Each row below is a small network's average activation on inputs in which a field has the value named, seen along a few directions.
Values that are neighbours, or in one group, have similar rows; names and order tell nothing.
In the rows, 500 means zero.
Strong random noise was added to every row along 20 fixed directions; ignore it. To show where, here is one row again and again, with new noise each time:
[757 432 594 487 518 447 475 538 565 546 498 455 384 488 727 552 503 326
 630 398 413 358 380 520 398 578 584 549 437 467 671]
[534 555 467 523 362 718 339 480 542 309 528 456 571 501 274 536 511 616
 668 666 477 635 456 456 459 529 472 620 562 496 536]
[427 585 416 503 529 414 444 376 539 487 489 536 531 586 261 369 560 848
 285 637 573 544 636 555 575 752 528 346 439 466 374]
[625 607 543 501 502 645 454 562 448 481 534 506 613 417 519 508 626 513
 491 547 647 477 431 561 596 552 750 536 364 466 357]
[518 276 176 541 607 436 513 565 558 518 541 534 302 506 561 585 472 496
 613 467 607 484 539 338 642 418 482 583 591 433 484]
[397 549 561 477 553 646 452 369 449 326 544 667 582 575 411 517 580 473
 558 143 276 622 582 607 542 534 427 607 525 494 507]
[415 582 533 450 431 335 397 535 574 623 387 592 534 437 472 457 626 439
 509 339 314 680 683 605 448 506 638 638 510 531 562]
[361 480 511 450 441 597 321 652 491 347 510 583 420 405 537 719 583 468
 484 547 407 550 537 454 689 420 556 622 554 470 464]
[488 612 565 747 423 551 465 555 460 299 663 373 570 507 482 457 461 589
 532 649 317 462 292 541 471 334 451 691 465 634 504]
[506 510 437 493 548 412 385 581 494 540 576 648 488 520 422 556 522 466
 519 542 545 502 548 642 370 466 653 332 571 390 392]
[469 579 599 498 481 532 518 449 571 521 466 429 527 577 568 573 462 480
 461 480 614 435 511 326 477 649 267 331 290 488 661]
[574 601 713 476 404 721 276 514 488 418 556 590 436 590 410 368 565 479
 571 482 412 799 348 639 346 485 714 564 452 546 428]
[561 541 358 502 468 644 514 417 458 455 511 475 715 271 473 365 357 547
 529 238 321 515 505 687 475 524 369 707 556 577 486]
[416 487 549 472 495 507 397 517 440 507 461 477 354 480 446 661 526 533
 440 625 342 515 517 478 505 596 409 453 560 477 475]
[391 606 478 619 597 354 618 527 296 666 501 515 532 281 504 588 601 609
 377 377 278 564 520 688 534 475 356 640 489 463 389]
[558 448 677 527 390 425 503 607 560 478 542 500 557 514 662 448 523 499
 526 585 629 353 278 497 501 411 567 430 360 435 538]
[346 507 521 505 541 351 400 535 408 727 546 357 287 485 769 428 490 387
 363 646 386 472 502 685 493 576 577 581 604 499 373]
[433 525 679 498 406 674 427 613 452 529 554 531 594 271 504 480 483 685
 401 719 485 487 293 750 423 471 470 592 489 429 569]
[611 556 601 385 337 524 451 400 466 373 558 551 403 662 461 401 525 469
 575 427 529 518 371 777 670 390 461 647 725 404 326]
[486 481 444 466 412 625 274 605 626 522 442 517 684 453 375 430 494 510
 585 353 528 495 558 501 396 533 551 289 377 465 434]
[524 629 529 641 436 534 483 598 629 488 469 343 752 408 479 421 363 434
 598 512 292 409 534 564 206 392 473 531 444 616 802]
[478 467 582 513 477 599 476 447 458 565 483 477 396 648 322 423 481 516
 466 547 453 441 394 541 509 452 422 434 553 598 374]


Muz, 16 values:
m9: [287 316 422 609 596 383 584 461 404 718 526 416 394 617 586 436 496 323
 588 332 408 534 503 371 448 372 370 533 565 607 387]
m5: [696 610 743 563 504 507 603 372 422 450 494 510 682 545 343 463 596 520
 437 394 306 280 372 610 490 564 544 513 395 670 467]
m6: [400 464 493 617 517 387 456 588 389 484 599 432 487 523 500 618 546 446
 577 714 440 444 444 459 403 377 516 433 611 471 376]
m14: [420 430 603 550 451 439 634 590 588 599 419 541 630 467 478 302 531 607
 487 357 477 481 448 604 476 262 476 565 435 526 614]
m12: [568 562 427 482 464 498 513 365 302 459 602 572 510 315 371 594 469 686
 426 688 600 706 392 453 461 669 388 544 537 515 298]
m11: [448 620 705 546 285 404 504 574 513 331 511 388 505 586 547 518 512 497
 523 669 503 539 384 479 533 297 438 510 517 489 494]
m3: [534 660 375 542 526 434 477 422 587 526 517 468 551 599 444 491 471 404
 549 600 614 597 685 369 358 617 605 475 463 585 605]
m1: [623 662 553 404 389 454 656 484 442 488 286 253 600 387 502 463 435 438
 383 547 403 421 609 514 624 475 528 497 572 598 442]
m2: [396 484 311 534 582 326 744 385 390 540 498 403 550 399 586 474 379 661
 305 584 603 450 589 413 596 587 295 483 522 518 420]
m10: [545 402 554 321 535 671 439 475 432 447 447 425 448 309 686 523 315 361
 418 572 328 424 490 505 416 683 568 442 595 572 539]
m7: [644 641 478 569 562 349 601 476 613 455 516 464 468 698 411 356 409 615
 371 440 576 467 586 555 436 453 471 276 420 508 548]
m4: [547 511 264 599 646 472 461 533 671 466 535 439 432 552 438 486 447 579
 398 508 533 381 686 367 547 584 597 443 396 616 594]
m13: [474 477 578 396 417 520 494 494 488 552 526 563 575 423 551 528 532 497
 532 423 636 418 424 651 521 517 386 490 527 360 459]
m8: [533 563 590 492 434 483 463 560 469 671 417 351 387 445 538 560 511 439
 509 555 379 511 458 592 448 496 372 569 552 479 536]
m16: [519 653 453 593 465 383 492 679 463 495 465 384 478 418 508 691 601 564
 490 669 532 620 544 414 538 393 485 478 446 405 444]
m15: [580 430 460 659 523 509 537 633 557 539 353 201 469 587 366 587 645 523
 780 521 359 400 514 375 510 356 404 478 530 389 572]
A value of Muz combines one of 4 hidden first parts with one of 4 second parts; all combinations occur once.
Q: m2 and m6 share the first part; m2 and m11 share the second. Which value has the first part of m11 and the second part of m6?
A: m15
Q: m3 and m13 share the first part; m3 and m5 share the second. Which value has the first part of m5 and the second part of m13?
A: m14
Q: m12 and m7 share the first part; m12 and m10 share the second. Which value has the first part of m10 and the second part of m7?
A: m4

Sur, 16 values:
s1: [569 351 406 558 467 676 684 610 684 343 233 237 576 597 389 416 491 549
 714 311 418 381 596 281 648 209 411 531 505 499 701]
s10: [597 582 433 480 391 585 202 581 632 515 613 668 711 402 466 339 543 473
 596  61 635 684 502 592 394 494 586 429 267 490 330]
s12: [612 315 291 578 611 417 773 377 515 266 408 474 531 509 351 611 480 839
 488 536 544 481 532  48 617 623 317 385 378 508 588]
s7: [470 314 567 583 299 557 448 418 621 258 624 436 707 642 488 364 499 647
 786 794 751 424 186 214 418 582 471 421 363 436 568]
s8: [214 499 489 468 400 568 560 377 515 191 554 623 675 507 455 473 594 606
 542 357 468 624 608 448 869 417 457 873 589 519 537]
s15: [378 170 485 442 685 406 676 463 389 363 539 527 473 601 834 370 577 601
 562 220 466 553 453 611 644 455 477 447 603 116 413]
s11: [436 389 139 574 686 366 522 604 654 345 487 603 472 694 414 329 441 653
 471 298 519 609 771 485 553 356 687 230 501 349 439]
s5: [518 418 148 601 677 491 427 567 662 125 765 737 320 734 429 365 154 548
 326 438 662 594 588 306 490 272 658 133 466 664 372]
s2: [369 473 568 613 532 552 706 571 348 152 575 425 561 605 717 607 518 487
 593 424 566 466 343 372 747 244 332 370 436 282 366]
s4: [471 609 384 502 340 529 536 521 397 534 373 274 815  53 447 575 539 549
 561 599 358 573 582 405 562 554 471 814 524 602 468]
s3: [526 783 522 505 427 654 518 665 337 337 384 322 661 250 419 527 438 685
 307 777 482 715 580 521 488 458 656 390 429 512 318]
s16: [511 552 478 500 546 333 665 449 214 539 434 398 379 523 715 457 475 306
 478 490 379 772 503 393 563 416 590 520 614 535 216]
s6: [823 945 662 366 210 250 392 363 626 538 345 427 281 703 413 359 305 206
 535 357 321 860 591 626 214 446 341 478 612 704 583]
s9: [520 460 605 508 641 278 719 911 486 793 213 407 228 188 770 737 509 437
 319 787 365 526 551 427 446 227 589 458 475 431 808]
s14: [329 436 708 624 778 665 608 461 501 640 365 286 332 801 616 382 397 355
 326 508 212 415 557 258 330 608 470 233 278 731 752]
s13: [581 518 487 466 411 792 479 612 528 557 334 463 689 314 280 358 317 529
 528 372 338 606 488 629 273 357 432 421 482 574 592]
A value of Sur combines one of 4 hidden first parts with one of 4 second parts; all combinations occur once.
Q: s12 and s6 share the first part; s12 and s15 share the second. Which value has the first part of s15 and the second part of s6?
A: s9
Q: s4 and s14 share the first part; s4 and s8 share the second. Which value has the first part of s8 and the second part of s14?
A: s11
Q: s2 and s3 share the first part; s2 and s7 share the second. Which value has the first part of s7 and the second part of s3?
A: s1
